Here are a small network's activations along a few directions, averaged over the inputs that share one value of a field.
Values that are neighbours, or in one group, have similar rows; names and order tell nothing.
In the rows, zero is written as 500.
Random noise pushes rows far along 12 fixed directions. That doesn't count. These rows show it; they differ only by the noise:
[587 622 573 497 511 726 457 464 333 624 550 462 378 621 387 426 616 492
 698 516 463 455 499 442]
[496 539 509 526 514 474 559 482 347 360 451 404 532 508 348 647 383 444
 486 425 525 626 634 546]
[350 670 524 592 448 474 544 498 605 398 707 520 587 361 611 183 350 412
 565 624 478 563 439 469]
[494 436 440 639 447 275 554 570 569 357 509 530 583 459 532 645 473 495
 530 596 583 525 502 457]
[512 543 495 632 402 449 625 647 583 381 472 705 640 555 681 843 420 512
 527 701 547 674 402 383]
[712 349 551 513 630 365 661 344 432 287 340 363 409 625 155 399 756 581
 558 468 699 447 354 553]
[507 570 543 519 441 516 397 416 290 575 508 453 285 468 478 357 447 329
 638 345 505 551 752 295]
[260 429 379 368 277 869 385 660 459 536 549 539 738 495 833 359 206 324
 744 495 350 536 596 554]
[317 720 501 414 503 758 401 460 162 754 540 384 526 559 301 576 595 415
 653 588 409 281 559 601]
[506 575 344 673 539 679 590 700 214 485 588 415 445 680 394 678 426 323
 672 317 483 685 743 417]
[517 654 540 756 831 807 467 569 408 535 566 521 267 422 644 469 418 500
 200 412 407 631 506 578]
[490 549 437 416 216 345 594 559 405 506 532 581 646 672 389 529 570 321
 957 554 636 542 579 207]
[500 556 544 670 643 535 505 572 391 378 615 571 415 368 690 553 402 470
 363 468 477 599 664 512]
[400 423 534 271 640 458 552 436 259 503 252 655 655 498 454 655 751 458
 404 563 696 295 442 620]


N, 19 values:
n14: [274 587 376 552 399 475 436 478 494 711 555 324 500 559 359 544 619 509
 658 702 414 257 275 544]
n19: [570 490 720 302 403 335 488 282 423 351 354 650 465 428 571 547 340 545
 308 358 520 681 736 394]
n1: [452 778 523 389 622 342 318 477 553 754 593 525 547 424 328 419 532 508
 379 412 507 447 519 521]
n6: [380 485 537 322 333 285 398 305 689 572 347 478 532 394 438 386 355 444
 427 559 531 516 415 475]
n16: [699 587 581 526 543 287 452 427 584 532 681 627 373 397 620 539 621 615
 403 508 492 489 617 350]
n15: [376 581 578 450 440 446 458 384 244 495 453 313 346 379 430 690 424 453
 515 461 404 403 806 539]
n10: [371 649 534 458 472 516 491 452 504 725 453 540 556 496 423 682 563 483
 455 591 461 358 425 453]
n2: [386 634 477 539 473 385 643 575 592 387 617 592 720 459 576 575 471 527
 534 726 520 518 373 540]
n17: [417 651 624 385 639 550 598 267  52 533 418 573 246 437 458 368 699 351
 295 440 544 381 618 402]
n8: [353 343 420 539 432 450 570 533 509 347 716 465 652 379 682 381 560 520
 625 621 438 257 588 598]
n4: [370 650 486 425 641 784 591 674 682 565 688 659 727 447 702 218 421 550
 268 565 427 570 258 679]
n18: [575 457 421 480 613 258 564 512 474 480 564 468 472 470 287 435 666 516
 392 330 615 419 616 515]
n9: [413 688 552 433 352 279 629 472 524 524 783 572 615 442 464 357 539 444
 643 676 557 434 497 394]
n13: [396 559 481 667 549 582 601 524 493 570 457 582 271 513 695 349 557 333
 485 464 503 537 402 312]
n3: [702 392 675 416 385 228 306 327 485 443 530 411 445 365 438 758 480 702
 424 441 482 371 829 524]
n7: [348 542 437 502 395 596 371 537 614 648 447 316 580 459 466 468 304 491
 500 486 377 504 436 611]
n5: [559 554 609 449 401 638 511 604 453 525 624 640 539 579 685 616 529 459
 636 564 390 564 596 385]
n11: [507 349 417 610 422 377 486 557 613 298 709 318 484 502 538 463 398 584
 634 570 398 489 603 614]
n12: [457 605 528 442 326 333 549 456 326 555 629 488 491 490 320 714 550 448
 717 620 488 489 715 398]
The values of N form a ring.
Q: List every value one step from n4, in the order listed.
A: n18, n9
Q: List every value one step from n11, in the order listed.
A: n14, n6
Q: List every value one step from n10, in the order listed.
A: n8, n5
Q: List every value one step from n2, in the order listed.
A: n1, n7

D, 19 values:
d15: [458 373 384 456 519 516 431 490 526 589 248 508 513 571 494 561 569 470
 356 395 555 436 418 516]
d13: [527 327 472 506 459 480 438 575 484 504 356 664 465 519 700 870 466 495
 427 559 498 562 555 448]
d19: [536 302 417 431 516 259 366 527 617 436 413 456 560 410 470 454 453 521
 467 374 596 480 541 594]
d12: [422 621 481 661 529 708 350 565 602 788 471 485 463 509 590 639 516 556
 507 680 384 378 339 496]
d3: [302 533 514 549 397 489 559 191 540 506 332 439 395 410 532 255 512 494
 458 760 536 371 185 414]
d9: [472 464 611 408 460 539 444 348 646 545 260 536 519 462 585 425 500 541
 373 555 479 439 302 502]
d8: [654 310 602 431 519 453 592 423 675 346 428 468 522 561 459 578 608 731
 468 647 518 435 270 667]
d4: [381 454 444 446 520 570 549 503 300 421 494 528 529 440 585 548 392 447
 438 464 510 509 655 561]
d14: [433 323 337 494 628 609 314 622 433 694 409 398 447 517 500 494 590 525
 510 396 469 271 474 654]
d6: [636 594 682 456 443 606 425 392 368 579 332 584 331 602 510 793 450 531
 492 525 464 686 537 376]
d1: [483 386 438 607 488 515 524 561 540 491 425 642 312 491 777 598 426 412
 420 474 474 639 537 347]
d16: [672 519 623 407 492 639 405 498 343 553 566 518 428 529 560 536 573 544
 559 378 415 454 686 486]
d17: [548 319 405 477 398 426 260 553 617 656 354 396 479 488 476 554 477 544
 637 420 467 390 565 491]
d10: [510 692 624 413 400 299 444 442 677 544 588 497 619 409 321 547 380 498
 421 468 487 652 568 440]
d5: [401 392 425 445 551 433 513 557 657 438 423 499 792 431 519 569 526 523
 400 570 551 367 372 669]
d11: [577 634 619 458 420 607 455 396 424 492 488 499 504 559 478 764 439 642
 473 593 412 542 518 517]
d7: [640 531 590 460 550 365 509 484 478 615 455 577 468 544 315 678 716 613
 431 576 584 365 447 491]
d18: [415 572 581 515 365 444 541 363 454 528 479 490 465 432 471 497 521 459
 511 615 497 411 467 461]
d2: [680 344 581 422 350 529 387 416 706 543 334 468 444 500 516 500 419 672
 474 574 463 533 373 496]
The values of D form a ring.
Q: A walk along D starts at d12 and steps to its neighbour d5. Put d15, d13, d19, d9, d16, d17 in the order it reaches them.
A: d9, d16, d15, d13, d19, d17
Q: List every value one step from d7, in the order listed.
A: d18, d2
Q: List every value one step from d3, in the order listed.
A: d4, d11
Q: List every value one step from d8, in the order listed.
A: d1, d10

E, 20 values:
e11: [497 577 538 419 398 635 556 473 571 517 649 404 560 559 365 257 421 464
 621 472 416 556 492 549]
e7: [489 736 562 348 454 547 400 552 678 732 636 584 536 509 428  81 434 391
 668 415 514 647 426 347]
e2: [584 640 800 324 621 562 574 252 215 487 239 737 351 457 527 620 670 591
 321 658 627 499 369 472]
e5: [623 356 536 398 561 680 607 511 646 409 450 644 617 551 671 317 739 692
 541 637 546 317 185 584]
e16: [275 407 376 531 328 356 387 537 652 574 575 533 576 384 693 469 419 425
 565 682 457 373 462 473]
e9: [506 572 674 286 395 566 503 314 305 502 406 391 658 594 274 771 634 662
 581 640 453 277 482 699]
e12: [478 751 693 362 503 596 520 318 350 532 559 597 429 434 520 380 448 435
 355 454 453 627 584 398]
e15: [647 205 387 565 602 442 389 489 715 485 551 325 471 521 426 378 666 748
 486 579 490 283 302 726]
e10: [351 427 506 283 440 369 357 380 340 654 481 421 442 369 397 349 534 378
 532 414 539 325 697 536]
e3: [455 662 679 470 277 333 413 335 542 388 905 438 519 237 533 319 348 640
 656 769 350 394 666 551]
e20: [199 645 339 382 366 674 442 557 488 759 537 518 713 513 494 434 418 376
 524 587 400 358 455 526]
e6: [430 541 496 477 703 722 318 608 229 728 675 480 437 507 524 562 786 569
 561 620 398 121 543 755]
e18: [393 480 579 500 377 443 511 400 505 438 549 400 501 411 540 241 540 459
 706 637 509 335 447 479]
e4: [602 342 354 564 421 648 292 597 663 877 428 370 418 645 439 529 738 580
 708 504 418 187 355 486]
e14: [322 763 532 701 565 460 431 543 634 590 570 531 595 367 542 734 407 532
 331 725 392 476 386 560]
e19: [742 732 808 212 495 573 357 337 727 620 532 596 536 472 352 403 370 623
 330 366 401 734 487 483]
e8: [530 526 566 643 828 525 474 547 381 412 690 594 333 347 708 435 699 651
 328 629 482 316 467 656]
e13: [432 591 585 569 883 244 610 467 301 430 459 703 395 312 593 600 717 393
  90 388 670 410 624 489]
e1: [446 152 523 275 673 497 691 372  90  42 274 396 688 476 484 541 633 482
 461 395 653 362 681 841]
e17: [505 460 519 592 641 636 403 411 135 534 478 278 336 473 369 694 635 589
 500 522 438 196 692 684]
Each value of E is a pair of two hidden parts, and every pair occurs once (5 first parts, 4 second parts).
Q: e14 and e1 share the first part; e14 and e19 share the second. Which value has the first part of e19 and the second part of e1?
A: e12
Q: e9 and e5 share the first part; e9 and e8 share the second. Which value has the first part of e8 and the second part of e5?
A: e2
Q: e3 and e10 share the first part; e3 and e20 share the second. Which value has the first part of e20 and the second part of e10?
A: e11
